A small network was shown many inputs. Here are its activations along a few directions, one row for each input.
Each table varies a few parts of the input and shows all the possible inputs, shuffled.
A made-up example of a description, with smaller parts first: one of 5 places around a ring, together with either a single point or one of 9 places along a line or (one of 3 separate values, together with one of 4 places along a line).
Shared parts are said once, and a part with two or three values counts as separate values.

Other details of the inputs vary at random and push rows far along two fixed directions, the same in every table; ignore that.

A family of inputs:
x1: [ 3.16  0.60 -1.29 -2.55  7.40  2.22  8.00  3.00  4.75 -5.28  0.73]
x2: [ 1.60  2.94 -1.90  4.39  4.56 -3.14  0.37  8.71  5.88 -2.87  6.75]
x3: [-1.27  0.96 -0.98  0.45 -2.60 -2.00 -3.79 -1.86 -2.62  1.70  1.86]
x4: [-1.12  0.42 -3.14  4.53 -5.19 -1.29 -6.79  0.05  0.17  1.03  3.15]
x5: [-1.50 -1.59  2.81 -4.57 -0.04  1.10  1.39 -3.17 -3.05  1.33 -7.93]
x6: [-0.61 -3.81  5.28 -1.47 -1.34  2.28  2.36 -2.78 -1.74  3.77 -4.64]
x7: [ 1.04  1.35  1.77  2.42  4.42 -1.60  2.60  9.55  5.24 -3.04 -0.03]
x8: [ 2.94  3.05  0.29 -3.44  9.23  3.31  7.33  2.15  3.22 -4.55 -0.09]
x9: [ 2.27  2.40 -1.85  4.87  2.98 -3.25  1.17  9.07  5.12 -3.84  7.86]
x10: [-2.09 -0.48  1.83  1.48 -3.99 -2.13 -3.92  1.39 -1.74  1.83 -2.79]
x11: [-0.22 -1.72 -0.72 -5.57  0.77  1.15  2.64 -6.68 -3.54  0.73 -3.52]
x12: [ 2.61  2.02  0.25 -4.46  9.69  1.76  8.10  2.22  2.88 -4.06  0.03]
x13: [-1.29 -2.67  4.82  3.33 -4.89 -0.15 -1.85  0.61 -1.48  4.04 -0.36]
x14: [-0.52  0.16 -0.47 -4.89  1.55  2.80  0.93 -6.91 -2.85  1.03 -4.29]
x15: [-1.58  1.13 -2.69  4.44 -3.85 -2.35 -7.25 -0.04  0.32  2.24  2.85]
x16: [-0.20 -1.13 -1.48 -4.58  0.71  3.60  1.23 -6.72 -1.97  0.08 -4.39]
x17: [-1.06 -0.58 -3.22  4.18 -5.90 -2.60 -5.63  0.06  0.09  0.99  3.62]
x18: [-2.22  0.17  1.62  3.93 -5.61 -3.38 -5.96  3.39 -1.39  1.83 -0.48]
x19: [ 1.76  3.65 -1.39  4.74  3.94 -3.18  0.17  9.23  5.19 -3.25  7.71]
x20: [-0.78  0.88 -2.28  3.11 -4.75 -0.35 -5.41 -0.77 -1.06  0.49  2.67]
x21: [-0.87  0.57 -2.57  3.16 -4.54 -0.46 -5.50 -0.83 -0.62  0.67  2.39]
x22: [-0.37 -1.77 -1.31 -4.03  0.31  0.28  1.48 -5.44 -2.52  0.96 -2.57]
x23: [ 0.04 -1.56 -0.95 -5.25 -0.39  2.61  2.67 -6.83 -3.06 -0.29 -3.57]
x24: [-0.59 -3.76  5.79 -2.64 -1.07  2.99  3.28 -3.84 -2.72  3.58 -5.38]
x25: [-1.04  0.17 -2.08  3.70 -5.34 -3.75 -5.42  0.41 -1.70  1.38  4.53]
x26: [ 3.49  1.31 -0.18 -3.85  7.31  3.14  9.09  2.19  2.98 -5.89  0.61]
x27: [-1.01  1.64 -1.19  1.25 -2.69 -0.38 -4.39 -2.20 -1.94  1.40  1.22]
x28: [-0.59 -4.34  5.23 -2.67 -0.68  2.79  3.10 -3.97 -1.81  4.01 -5.97]
Each input here is: one of 4 places along a line, together with either one of 2 separate values or one of 5 places around a ring.
Changing only the place on the line of 4 turns x25 into x9. The same change can be made to x20. Which row results? -> x21
Change only the choice among 2 separate values in x24. List by row number the other rows that result. -> x10

A family of inputs:
x29: [ 0.78  0.63  1.71  0.68  2.57  0.26  2.00  4.20  2.18 -1.52 -0.87]
x30: [ 1.49  1.18  0.72 -7.41  7.66  4.15  7.09 -3.17 -0.40 -2.68 -4.89]
x31: [ 0.88  1.68 -2.14 -0.43  3.02  0.55  1.52  2.36  2.33 -3.32  0.48]
x32: [-1.09  0.67 -2.06 -1.69 -1.79 -0.45 -2.36 -3.02 -2.11 -0.13 -1.27]
x33: [-0.23 -1.08 -1.28 -0.60 -2.04  1.13 -1.16 -4.37 -1.28  1.27 -0.10]
x34: [ 1.06  1.79 -1.28 -0.39  3.29  0.82  1.37  2.32  2.59 -2.58  0.37]
x35: [-1.14  0.90 -1.32 -1.69 -0.99 -0.31 -2.40 -3.03 -2.57  0.74 -1.22]
x36: [-0.76 -0.13 -3.61  6.19 -6.08 -2.83 -6.67  1.18  0.73  1.16  5.58]
x37: [ 1.17 -0.45  2.33  1.31  1.79  1.02  3.20  3.29  2.65 -0.72  1.20]
x38: [ 1.35 -0.89  1.84  0.96  1.99  0.86  3.20  3.34  2.29 -1.00  1.21]
x39: [ 0.26  1.50  0.17  7.30 -1.07 -3.41 -3.58  9.60  4.31 -1.11  4.64]
x40: [ 1.29 -0.75  2.00  1.08  1.92  0.91  3.19  3.33  2.41 -0.90  1.21]
x41: [-0.49 -0.64 -0.71 -0.64 -1.52  0.73 -1.19 -4.29 -1.97  1.72  0.36]
x42: [-0.76 -2.21  1.97 -0.09 -2.68  0.93 -0.30 -2.42 -1.51  2.41 -1.47]
x43: [-1.05 -1.30  0.59 -1.51 -1.66 -2.27 -0.46 -2.51 -2.96  2.59 -0.25]
x44: [-1.25 -0.75  1.58 -0.08 -2.19  0.08 -1.73 -1.18 -1.57  1.80 -3.23]
x45: [-1.28 -0.59  1.74  0.03 -2.24  0.14 -1.68 -1.22 -1.47  1.90 -3.26]
x46: [-0.38 -0.43 -1.09 -1.01 -1.55  0.26 -1.10 -4.19 -2.54  1.43  0.70]
x47: [-1.83 -0.01  0.42 -1.69 -1.05 -3.04 -1.94 -1.42 -2.95  1.64 -2.04]
x48: [ 1.97  0.90 -1.57 -0.32  2.60  0.46  2.98  1.19  1.86 -2.69  2.85]
Changing only one part turns x36 into x31. The same change can be made to x43. Which row results? -> x47
Describe the family of inputs behind these rows. -> one of 2 separate values, together with either a single point or one of 4 places along a line or one of 5 places around a ring
Change only the choice among 2 separate values in x46. List by row number the other rows that result. -> x35

A family of inputs:
x49: [ 1.09  0.95  0.75 -3.61  5.22  0.96  4.82  0.22  0.58 -1.89 -1.47]
x50: [ 0.81  0.29  0.21 -2.81  3.53  0.59  3.83  0.18  0.64 -1.74 -1.42]
x51: [ 1.17  1.75 -1.36  4.37  0.39 -2.09 -0.68  5.56  3.47 -1.90  5.82]
x52: [-0.42 -0.56 -0.42 -2.70  0.32  0.31  0.65 -2.51 -1.76  0.03 -2.27]
x53: [-0.09  0.32 -0.80  3.16 -1.28 -0.79 -2.30  2.86  1.71 -0.34  1.74]
x54: [-1.23 -1.31 -1.51  0.21 -4.15 -0.89 -3.13 -4.07 -2.34  2.25  0.19]
x55: [ 0.31  0.62 -0.82  3.03 -1.54 -0.70 -1.64  1.92  1.54 -0.25  3.24]
x56: [-0.50  0.00  0.30 -2.70  0.20  0.17  0.84 -2.50 -1.87  0.21 -2.24]
x57: [-0.47 -1.78 -0.59 -3.02 -1.47  2.22  0.22 -5.95 -2.69  1.25 -2.78]
x58: [ 1.72  0.54 -0.21 -3.34  5.09  1.99  5.02 -0.76  0.59 -2.19 -0.20]
x59: [-1.92 -0.90 -0.44  0.17 -3.94 -1.15 -4.17 -2.26 -2.53  2.15 -2.26]
x60: [-1.03 -0.97  0.87 -2.88 -1.49  1.84 -0.09 -5.00 -2.75  1.53 -4.21]
x61: [-0.30 -2.46  3.38 -1.45 -0.50  1.27  1.95 -2.20 -1.72  2.45 -2.49]
x62: [-1.42  0.37 -1.17  2.24 -3.88 -2.45 -4.75  0.26 -1.44  1.21  1.40]
x63: [ 1.53  1.42 -0.90  3.08  1.43 -0.10  0.57  4.68  3.35 -2.38  4.24]
x64: [-0.54  0.40  0.43 -1.11  0.68 -0.16 -0.47 -0.23 -0.92  0.28 -1.88]
x65: [ 0.10  0.39 -2.33  4.30 -2.35 -2.31 -3.35  2.86  1.54 -0.24  4.81]
x66: [ 0.71  1.96  0.07  2.66  1.78 -1.42 -0.12  6.23  2.88 -2.27  2.08]
x67: [ 0.89  0.89  0.78 -0.52  3.24  1.07  2.49  1.67  1.82 -1.26 -0.31]
x68: [-1.01 -1.52  0.46 -2.85 -1.44  1.74 -0.01 -5.09 -2.41  1.63 -4.27]
x69: [ 0.32  0.77 -1.57  2.63 -1.22 -1.30 -1.83  1.91  0.86 -0.65  3.63]
x70: [-1.17 -1.19 -0.65 -2.51 -2.33  0.37 -1.35 -6.39 -3.66  2.53 -1.72]
x71: [-2.66 -0.41 -1.48  2.12 -6.19 -3.03 -7.40 -2.60 -3.48  3.54  0.66]
x72: [-0.23 -1.79  1.94  4.57 -3.10 -1.62 -1.63  3.67  1.40  1.77  2.42]
x73: [-1.98 -0.35  0.28  0.18 -4.06 -1.31 -4.02 -2.26 -2.65  2.34 -2.22]
x74: [ 0.60 -0.41 -0.02 -3.05  1.97  2.47  2.47 -3.35 -1.00 -0.22 -1.53]
x75: [ 2.03  1.29  0.99 -1.79  5.72  2.54  5.44  2.93  2.74 -3.56 -0.85]
x76: [ 0.52  1.52 -0.25  3.76  0.96 -2.36 -0.85  6.71  3.65 -1.68  2.77]
x77: [-0.23  0.16  1.26 -3.38  2.27  0.87  2.01 -1.79 -1.17  0.13 -3.67]
x78: [ 2.96  0.63  0.45 -2.75  7.09  3.06  7.90  2.03  3.66 -4.00  0.12]
x79: [-0.01  0.82 -1.24  4.59 -2.11 -1.82 -3.38  2.79  1.88  0.53  4.70]
x80: [-0.35 -1.98  2.91  1.33 -2.28  0.07  0.15  0.39 -0.63  2.00 -0.41]
x81: [ 0.80  0.51  0.68 -1.92  3.44  1.97  2.81  0.08  0.69 -1.25 -1.60]
Describe the family of inputs behind these rows. -> one of 3 separate values, together with either a single point or (one of 2 separate values, together with one of 5 places around a ring)
Changing only the choice among 3 separate values turns x78 into x79. The same change can be made to x53. Which row results? -> x81
Change only the choice among 2 separate values in x71. List by row number the other rows that result. -> x49
Change only the choice among 3 separate values in x73. List by row number the other rows that result. -> x76, x77
Which other rows agree with x80 in the choice among 3 separate values? List them by row number. -> x51, x55, x56, x60, x62, x63, x66, x69, x73, x75
